Each row below is a small network's average activation on inputs in which a field has the value named, seen along a few directions.
Values that are neighbours, or in one group, have similar rows; names and order tell nothing.
Strong random noise was added to every row along 5 fixed directions; ignore it. To show where, here is one row again and again, with new noise each time:
[ 440  307  377 -360   52 -213  151 -434 -197  301   84   69  549 -339
  185 -639  106  129]
[ 345  102  436 -107  -88 -702  219 -614  -46 -312   80  -30  117 -109
  -45 -315  338  336]
[ 497  222  203  140   68 -459  147 -209   85  348   19  121   47  -42
 -306 -188   34  295]
[  48  -54 -148  374   53 -169  305   -6   31 -439   43   65 -423  220
 -312  168  102  150]
[ 216  159  339  254 -170 -213  103 -125    6  534   32 -207 -286  377
 -514 -233  222 -128]
[-300    6 -116   11  -14   73  -85   -4 -215   43  166 -252 -249  281
 -350 -153  431 -312]
[ 124  193  128  -83   21  -61   -4 -133 -152  414  104  -92   91   40
 -214 -367  220 -114]


Values of Pag:
f20: [ 367   84  127    3   18 -251 -337 -139  319   90  -75 -144  -60 -101
   24  323 -136  223]
f12: [ -18  -70 -347 -736  408 -138 -396 -506  -24 -163  278   66  751 -660
  283 -195  231  206]
f3: [ -86 -162  154 -202  -59 -688 -180   86  280  -76  -59  -26  -93 -101
 -190   56  -81  215]
f10: [-422 -133 -463   49  -18  657 -305  279  -94  395  -74 -234 -294  117
 -305  312  209 -320]
f8: [ 378   75  352  -33  275 -212 -199   89  348  960   25   72  365 -397
 -291  -25 -392  103]
f14: [ 149   44  162  -62  -95 -240   -1   31  -99   42 -256  184  228 -200
  324 -127   71    7]
f2: [ 326  -26 -547  240  332  585  104  154   37 -298 -193  185   39 -211
  371  230 -459  296]
f11: [-257 -107  -49 -204  -53  212  -31 -119  -36 -324  310 -231  239 -408
  431  -90 -206   77]
f7: [ 431   75   72 -105 -141 -292    1 -323 -122   80  -25  179  325    8
  144   61  114  281]
f1: [-385  -84   21 -326  226  165 -170 -232  -44  138   99 -159  144 -221
 -111 -184  170 -222]
f5: [ 321   10 -143  509 -109 -128  -58  457  288 -181 -134   92 -308  240
  -66  564 -375  128]
f13: [ -42   17  150   12 -371 -544 -198 -212  -17 -304  -83 -109 -166  463
   74  195  303   20]
f6: [-261 -120  369  -36 -465    4  191  -36 -147 -599  -81 -147 -314  148
  310  178   -6 -137]
f18: [  64  120   52 -107   35  147  -76  316  281  296  -33  240  238 -138
  388   23 -494  169]
f17: [-263   31 -219 -196  149 -723 -248    3   99 -508   94   60  148   34
   -1  196  338  202]
f4: [-220  -70  598 -108 -257  340  377 -407 -279  133   -4   30  308   86
  247 -551  -85 -446]
f15: [-589 -140 -190 -535  -77  199 -501 -151 -493 -266   49 -135  225  -78
   17 -181  700 -253]
f19: [-562 -145  348 -685 -144 -446 -474 -191 -193  153  168 -313  366  -93
  108 -694  666 -254]
f9: [-325  -63  -70 -399  -12  497 -245  117 -257   20   49 -297   51 -318
  303  -20  107 -351]
f16: [-317   84  365  -50 -271  444  259 -239 -226  106   35 -357    2  449
   96 -485  286 -532]
A value of Pag combines one of 5 hidden first parts with one of 4 second parts; all combinations occur once.
f5 and f18 share the first part; f5 and f2 share the second. Which value has the first part of f2 and the second part of f18? -> f12
f8 and f9 share the first part; f8 and f4 share the second. Which value has the first part of f4 and the second part of f9? -> f15
f3 and f6 share the first part; f3 and f19 share the second. Which value has the first part of f19 and the second part of f6? -> f14

Values of Gadar:
c10: [ 155  148  -65  170  199 -212  251  265  218   33   27  341   55  106
  -70  -32 -249  298]
c11: [-194 -213 -302   -6   15 -114 -234   -7  -54 -285    8 -151  -44    2
   10  225 -125  -37]
c9: [ 232  134 -156  -19  373  371    3  143   77   77  142  190  263 -246
  -22  134 -396   26]
c1: [ 123    4  -63 -160  175 -113 -279 -171 -122  114  -61  112  499  -98
  200  -15   78  103]
c2: [ 341   93 -149   41  188 -213  -49   91   64   15 -101   68  -73 -331
  -93  203 -115  320]
c4: [-315  -35  -87 -319   49  -23  -33   24  102 -128  272 -159   83 -124
  143  -70   73 -117]
c14: [  55  -63  374    8 -174 -219 -196   88   15   26  -59  -30 -212    9
  169   52    1  -84]
c3: [ -15 -189 -347  106  441 -799 -369   42  396  249  -86  183  -44 -359
 -735  409   63  476]
c12: [  69  -78 -273  288  226   28  226  196   48  306  -99  449 -124  -65
 -316  186 -150  147]
c8: [-105   71 -300 -123   18  -75  -56 -177  -17 -115  -18   84 -105  -22
  -25   51  126  321]
c13: [ 238   91 -188  326   86  393  102  126   31  190   38  193 -100  252
 -136 -113 -278  -39]
c7: [-230 -166 -146  196  -25  -51 -159  -13  203 -322  100  -98 -264  -11
 -181  415  140  335]
c6: [ 147  194 -594  -38  286 -323 -352  170   -1  201   -5  228  326 -426
 -131  176  205  259]
c5: [-146  -52  320  253 -525 -549  -86    9   95  -78  -79 -339 -565  693
 -364  167  482 -277]
A value of Gadar combines one of 7 hidden first parts with one of 2 second parts; all combinations occur once.
c6 and c2 share the first part; c6 and c10 share the second. Which value has the first part of c10 and the second part of c2? -> c4
c11 and c1 share the first part; c11 and c3 share the second. Which value has the first part of c3 and the second part of c1? -> c12
c8 and c7 share the first part; c8 and c13 share the second. Which value has the first part of c13 and the second part of c7? -> c9
